Here are a small network's activations along a few directions, averaged over the inputs that share one value of a field.
Values that are neighbours, or in one group, have similar rows; names and order tell nothing.
In the rows, 500 means zero.
Strong random noise was added to every row along 5 fixed directions; ignore it. To show where, here is one row again and again, with new noise each time:
[485 447 502 358 455 683 692 520 287 448 599 535 391 617 335]
[598 462 488 544 617 677 441 464 512 395 397 421 459 729 470]
[392 307 546 292 327 591 704 674 450 686 713 677 486 427 384]
[511 382 339 533 524 510 426 550 651 470 391 514 573 437 584]
[587 467 351 588 532 549 403 623 722 597 309 430 601 454 660]
[602 745 391 449 494 665 686 554 281 453 414 317 385 553 462]
[562 537 450 490 543 618 525 521 469 442 436 421 454 590 481]


Values of W:
w12: [502 659 465 447 603 569 601 406 274 321 404 422 337 522 349]
w9: [425 355 622 630 582 473 373 354 631 529 580 543 546 569 487]
w3: [352 311 733 518 473 387 361 357 511 459 649 718 471 569 394]
w10: [570 661 217 565 499 390 570 645 523 560 425 449 616 304 620]
w7: [582 731 347 474 456 654 677 620 365 605 296 340 469 425 529]
w4: [590 599 365 548 412 681 745 544 356 809 485 450 536 513 472]
w2: [420 213 204 472 432 484 638 405 311 424 616 686 574 420 344]
w11: [528 615 584 433 286 311 509 613 538 615 470 489 639 242 764]
w5: [289 328 558 587 480 330 391 444 673 596 556 651 591 389 563]
w8: [680 682 588 620 547 450 336 448 517 532 317 367 526 581 720]
w13: [559 581 427 423 442 649 740 628 289 548 569 478 462 529 404]
w1: [553 315  77 552 444 674 588 620 505 553 256 545 640 407 624]
w6: [598 920 369 634 399 265 534 501 452 510 229 257 480 260 784]
The values of W form a line.
A walk along W starts at w12 and steps to its neighbour w7. Put w9, w10, w11, w6 in the order it reaches them. -> w10, w9, w6, w11
How many steps from neighbour to neighbour lead from w1 to w8, at the fewest? -> 9

Values of T:
t4: [515 600 526 638 611 212 276 355 704 453 478 408 532 494 524]
t7: [295  43 166 404 203 502 807 609 346 595 458 885 616 213 620]
t9: [466 688 388 505 291 383 563 466 341 480 465 389 497 255 658]
t1: [430 735 336 421 504 600 784 473 269 542 438 409 392 430 375]
t8: [509 294 184 545 424 733 647 493 226 344 169 620 541 544 518]
t2: [720 714 550 364 466 697 668 633 332 516 500 404 393 593 446]
t12: [528 853 452 581 674 587 450 530 552 475 444 235 388 526 515]
t3: [512 511 660 539 488 448 425 358 511 550 521 491 616 551 639]
t11: [436 577 475 447 548 514 510 555 552 393 664 460 490 433 443]
t6: [446 589 583 602 519 280 372 527 773 703 480 445 546 240 528]
t10: [641 709 632 463 680 561 466 375 439  75 585 309 367 775 324]
t13: [373 457 881 201 489 284 393 590 514 480 752 607 385 413 394]
t5: [677 486 146 675 458 617 652 509 260 595 377 483 525 619 524]
The values of T form a line.
List every value one step from t1, in the order listed. -> t12, t6
List every value one step from t2, in the order listed. -> t10, t13
List every value one step from t5, in the order listed. -> t4
List every value one step from t3, in the order listed. -> t9
